These are the activations of a small neural network, seen along a few directions. Each row is one input.
In each table, some parts of the input vary, and every possible input appears once, in random order.
A made-up example of a description, with smaller parts first: one of 5 places around a ring, together with either a single point or one of 9 places along a line or (one of 3 separate values, together with one of 4 places along a line).
Shared parts are said once, and a part with two or three values counts as separate values.

Other details of the inputs vary at random and push rows far along two fixed directions, the same in every table; ignore that.
These rows show it; all are for the same input, with only those details redrawn:
[12, -6, 16, -18, 1, 11, 21, -16, 28, 18, 22, -19, -1]
[12, -5, 6, -19, -6, 11, 16, -17, 34, 12, 22, -4, -3]
[16, -1, -13, -27, -18, 11, 10, -21, 51, 8, 26, 22, -6]
[-7, -18, 38, 24, -3, -18, -2, -7, -24, -31, -22, -18, 15]
[-7, -15, 22, 19, -13, -20, -9, -10, -9, -37, -20, 7, 13]
[13, -5, 6, -18, -6, 10, 16, -18, 35, 12, 21, -5, -3]
[11, -8, 22, -14, 6, 11, 24, -15, 22, 18, 20, -29, -1]
[8, -11, 39, -7, 17, 11, 31, -12, 8, 23, 17, -52, 2]

Table:
r1: [7, -7, 21, -29, 37, 10, 12, -9, 7, 18, 21, -44, 7]
r2: [13, 27, -51, -27, -21, 16, -8, 13, 46, 13, 15, 28, -11]
r3: [1, 16, -76, -31, -10, 10, -9, -16, 32, 20, 28, 58, -16]
r4: [-19, 0, 15, 31, 27, -19, -6, 23, -56, -10, -31, -40, -3]
r5: [8, 7, 22, -5, -3, 13, 37, 6, -2, 31, 16, -42, -11]
r6: [10, 26, -14, -23, -9, 14, 9, 3, 18, 16, 18, -14, -6]
r7: [-10, 20, -12, -19, 0, 21, 11, -19, -3, 36, 22, -23, -6]
r8: [-17, -7, -50, 17, -27, -19, -20, -11, -7, -25, -12, 77, -12]
r9: [5, 13, -56, -13, -19, 7, 11, 0, 28, 34, 20, 50, -32]
r10: [-20, -8, -5, 16, 19, -16, -16, 4, -37, -19, -20, -6, 2]
r11: [-6, -3, 22, -7, 3, 20, 31, -16, -6, 35, 14, -41, -15]
r12: [-5, -7, 10, 34, -15, -17, -13, 24, -8, -30, -21, 7, 6]
r13: [-19, 10, -24, 29, -38, -18, -11, 15, -19, -4, -27, 42, -9]
r14: [-30, -11, 38, 39, -5, -11, 10, -7, -68, -4, -26, -37, 5]
r15: [-11, -6, -17, 26, -14, -21, -11, 12, -21, -21, -27, 34, -16]
r16: [-7, -19, -8, 2, -17, -13, -7, -12, -10, -37, -18, 40, 1]
r17: [14, -11, 9, -21, 41, 7, 2, 3, 6, 25, 22, -43, 1]
r18: [14, -27, 26, -8, 37, 5, 24, 3, 1, 30, 20, -43, -5]
r19: [-29, 3, -23, 8, -8, -11, -20, -14, -33, -26, -17, 29, 9]
r20: [-12, 4, 3, 6, -9, -13, -19, -7, -23, -39, -24, -1, 13]
r21: [9, -12, 38, -8, 16, 11, 31, -11, 7, 23, 16, -52, 2]
r22: [-19, -23, 14, 30, 14, -17, 2, 2, -43, -13, -22, -8, -7]
r23: [7, -27, 20, 21, 16, -14, -19, 3, -12, -27, -19, 24, 16]
r24: [14, 7, 39, -16, 36, 23, 10, -10, 12, 21, 15, -50, 18]
r25: [12, -6, -9, -23, 31, 11, 11, 1, 2, 23, 17, -31, -9]
r26: [-21, -15, -10, 7, -19, -10, -10, -15, -14, -29, -17, 43, -6]
r27: [-29, 20, 18, 29, -4, -17, -4, 12, -63, -3, -25, -32, 11]
r28: [-19, 16, -38, -2, -40, -11, -41, -19, 3, -42, -18, 59, 3]
r29: [5, -14, 20, 11, 32, -13, -32, 7, -18, -25, -19, 3, 26]
r30: [10, 19, 18, -12, 14, 12, 13, 7, 11, 20, 24, -51, 6]
r31: [-2, 37, -71, -25, -32, 10, -9, 8, 39, 32, 16, 52, -14]
r32: [-3, 3, 1, 22, -32, -20, -15, 5, 5, -39, -12, 32, 7]
r33: [-1, -12, 41, 24, 4, -10, -6, -8, -10, -30, -23, 3, 26]
r34: [23, -9, -10, -11, 8, 7, 9, 11, 29, 20, 22, 0, -16]
r35: [8, 2, -17, 23, -32, -6, -35, 18, 27, -40, -18, 71, 12]
r36: [-4, 18, -22, -8, 24, 9, 17, 11, -8, 43, 13, -25, -19]
r37: [-15, 14, -28, 15, -58, -17, -23, -2, 2, -30, -18, 69, -9]
r38: [4, 12, -1, 23, -3, -5, -39, 24, 4, -37, -23, 25, 24]
r39: [-5, -30, 62, 23, 33, -11, 5, -1, -35, -21, -26, -23, 29]
r40: [10, 11, 16, -6, 25, 14, 9, 25, 9, 27, 15, -58, 3]
r41: [-18, 5, -10, 31, -31, -18, -14, 18, -15, -17, -31, 30, -10]
r42: [2, 29, -42, -24, -15, 16, -2, 13, 34, 29, 14, 16, -16]
r43: [20, -13, -34, -30, -4, 10, 12, -8, 31, 18, 22, 30, -19]
r44: [8, -22, 30, -19, 27, 8, 29, -10, 8, 23, 20, -35, 1]
r45: [14, -12, -1, 21, -2, -10, -26, 15, 5, -30, -17, 46, 8]
r46: [17, 24, 20, -11, 18, 24, 4, 5, 24, 18, 23, -26, 15]
r47: [29, 7, -8, -19, 26, 19, -13, 13, 30, 19, 18, 1, 3]
r48: [23, 17, -67, -36, -13, 9, -14, 5, 47, 7, 18, 49, -18]
r49: [-11, -4, 36, 18, 15, -18, -14, -4, -31, -34, -22, -40, 24]
r50: [21, 10, 14, -6, -4, 21, 15, 1, 36, 16, 24, 6, 5]
r51: [-26, 15, 32, 28, 3, -16, -4, 16, -58, -14, -27, -44, 9]
r52: [-7, 14, 14, 3, -9, 13, 35, 2, -20, 55, 17, -36, -14]
r53: [-7, 5, -17, -30, 11, 20, 7, -16, 10, 18, 20, -4, -9]
r54: [-2, -9, 29, 3, 27, -10, -23, -5, -16, -31, -21, 2, 32]
r55: [22, 7, -32, -26, 9, 6, -13, 11, 36, 12, 21, 9, -8]
r56: [-14, -18, 46, 29, 1, -13, 13, -3, -50, -22, -30, -42, 10]
r57: [-25, -7, -29, 11, -30, -11, -15, -19, -17, -27, -14, 63, -5]
r58: [11, 5, -33, -47, 0, 17, 2, -17, 31, 7, 23, 20, -6]
r59: [0, -16, 13, 29, 5, -20, 3, 20, -40, -18, -29, -12, -6]
r60: [13, 5, -4, -7, -8, 16, 25, 18, 17, 33, 12, -18, -17]
Q: What is each input in this table made of?
A: one of 2 separate values, together with one of 5 places along a line, together with one of 6 places around a ring
Q: Changing only the place on the line of 5 turns r13 into r41. The same change can be made to r31. Which row results?
A: r42
Q: Changing only the place on the line of 5 turns r43 into r18. The same change can be made to r5. Which row results?
A: r32
Q: Which other rows does r19 become when the place on the ring of 6 takes its other values? List them by row number.
A: r3, r7, r27, r31, r36
Q: Which other rows does r9 become when the place on the line of 5 takes its other values? List them by row number.
A: r15, r34, r45, r59
Q: A walk changes only the place on the line of 5. It starts at r19 and steps to r53. List the rest of the walk in order.
A: r58, r1, r54

Table:
r61: [5, 24, -46, -36, -28, 21, 8, -9, 33, 24, 18, 42, -17]
r62: [-18, -27, 44, 40, 17, -29, -6, -7, -60, -41, -37, -22, 20]
r63: [9, 3, 11, -18, 13, 17, 42, 7, 5, 44, 26, -64, -23]
r64: [8, -7, 19, -2, 34, 5, 9, 8, -8, 12, 3, -35, 4]
r65: [17, 6, 19, -23, 28, 25, 21, 3, 19, 39, 26, -51, -1]
r66: [-6, -11, 39, 5, 18, 0, 15, -9, -20, 3, 0, -45, 8]
r67: [-27, 4, 18, 45, 2, -25, -7, 13, -62, -22, -27, -26, 10]
r68: [-16, 19, -43, 4, -37, -3, -21, -3, 5, -23, -12, 56, -9]
r69: [20, -2, 18, -17, 34, 22, 23, 5, 15, 40, 24, -44, -4]
r70: [14, 19, -57, -47, -10, 28, 17, -8, 64, 70, 52, 26, -31]
r71: [8, 9, -23, -1, -29, -9, -30, -1, 25, -32, -9, 55, 10]
r72: [8, 1, -22, 8, -22, -12, -28, 2, 21, -34, -14, 60, 7]
r73: [-17, -12, 52, 41, 4, -24, -11, 12, -46, -40, -36, -27, 24]
r74: [1, 19, -2, -20, 22, 21, 37, 1, 12, 70, 34, -54, -16]
r75: [5, 7, 1, -12, 21, 22, 33, 4, 0, 64, 36, -47, -20]
r76: [4, -3, -35, -11, -5, -8, -27, 0, 18, -28, -5, 51, 4]
r77: [16, -5, 30, -15, 25, 25, 36, 1, 18, 43, 33, -43, -7]
r78: [23, 14, -28, -32, -24, 20, -3, -9, 64, 15, 30, 36, -4]
r79: [-4, -9, -22, -3, -22, -12, -19, -17, 19, -32, -6, 60, 1]
r80: [0, -3, -23, -10, -27, -12, -23, -24, 17, -33, -5, 52, 7]
r81: [19, 7, 11, -33, 32, 27, 20, 1, 21, 43, 34, -49, -3]
r82: [-10, -16, 47, 47, 11, -24, -10, 15, -44, -36, -38, -20, 21]
r83: [-28, -9, 22, 45, 5, -15, -6, 13, -66, -20, -41, -23, 1]
r84: [-1, -4, -41, 3, -37, -16, -16, 3, 12, -27, -11, 54, -16]
r85: [-25, -9, 29, 36, 5, -17, -1, 14, -70, -17, -44, -20, 4]
r86: [3, 5, -37, -15, -15, -8, -34, -2, 20, -32, -5, 50, 8]
r87: [-3, -1, -20, -1, -32, -12, -25, -14, 21, -36, -9, 55, 10]
r88: [-9, -20, 41, 24, 15, -9, 7, 1, -31, -14, -15, -28, 14]
Q: Changing only one part turns r76 into r86. The same change can be made to r84. Which row results?
A: r63
Q: What is each input in this table made of?
A: one of 2 separate values, together with either a single point or one of 4 places along a line or one of 9 places along a line

Table:
r89: [-23, 8, 13, 25, 10, -11, 0, 12, -51, -3, -22, -32, 2]
r90: [0, -9, 35, 21, 17, -11, -4, 13, -28, -21, -20, -32, 14]
r91: [-4, -6, 3, 22, -6, -21, -32, 4, -10, -41, -25, 33, 20]
r92: [0, -11, 20, 1, 7, 0, 3, -9, -8, -5, -3, -6, 8]
r93: [18, 18, -42, -50, 5, 43, 42, -6, 50, 85, 58, -7, -39]
r94: [-22, 13, -20, 25, -30, -23, -25, 6, -28, -32, -30, 30, 1]
r95: [-4, 25, -70, -21, -39, 1, -24, -5, 29, -3, 8, 75, -12]
r96: [-9, -18, 31, 18, 24, -15, -5, -1, -34, -17, -17, -29, 14]
r97: [28, 5, 1, -40, 18, 30, 28, 0, 46, 47, 42, -30, -10]
r98: [-9, -15, 44, 22, 5, -11, 8, -3, -30, -19, -19, -27, 13]
r99: [-10, -10, 7, 16, -14, -19, -21, -9, -14, -45, -27, 35, 14]
r100: [7, -7, 52, 7, 40, 15, 25, 10, -14, 28, 9, -75, 8]
r101: [14, 0, -7, -23, -13, 15, 11, -17, 36, 10, 21, 17, -4]
r102: [21, 5, -38, -47, -8, 23, 4, -19, 64, 23, 40, 32, -13]
r103: [17, 7, -46, -25, -20, 1, -27, -5, 48, -20, 6, 68, 0]
r104: [-1, 2, 10, -7, 23, 24, 42, 9, -12, 61, 22, -60, -24]
r105: [-7, -3, 34, 15, 27, 11, 43, 13, -40, 49, 6, -82, -16]
r106: [-8, -11, 2, 19, -13, -25, -26, -6, -13, -48, -23, 27, 13]
r107: [-11, -12, 21, 36, 2, -29, -33, 15, -38, -60, -45, 7, 21]
r108: [-2, 14, -66, -12, -50, -4, -12, -4, 34, -1, 5, 80, -23]
r109: [-30, -7, -4, 46, -13, -34, -23, 14, -60, -41, -45, 23, 2]
r110: [15, 10, -36, -14, -32, 0, -25, -7, 51, -19, 11, 69, 2]
r111: [-19, -17, 23, 37, -7, -37, -25, 0, -39, -59, -40, 9, 21]
r112: [8, 29, -60, -42, -24, 27, 6, -7, 50, 41, 36, 33, -25]
r113: [14, 9, -41, -18, -24, 1, -26, -8, 51, -16, 9, 72, 3]
r114: [-11, 9, 34, 7, 25, 11, 37, 12, -36, 46, 6, -86, -8]
r115: [11, -10, 43, -4, 48, 13, 22, 11, -17, 29, 8, -73, 6]
r116: [11, -8, 23, -21, 38, 20, 29, -8, 8, 39, 28, -56, -3]
r117: [20, -1, 8, -37, 13, 36, 34, -15, 38, 47, 40, -27, -10]
r118: [-13, -10, 28, 43, -9, -32, -28, 11, -32, -56, -40, 12, 25]
Q: What is each input in this table made of?
A: one of 5 places along a line, together with either one of 2 separate values or one of 4 places along a line
Q: Changing only the place on the line of 5 turns r103 into r97. The same change can be made to r93. Which row results?
A: r108
Q: A walk changes only the place on the line of 5. It starts at r91 and steps to r113. List the rest of the walk in order.
A: r100, r110, r118
Q: Which other rows does r108 become when the choice among 2 separate values takes its other values? List them by row number.
A: r114
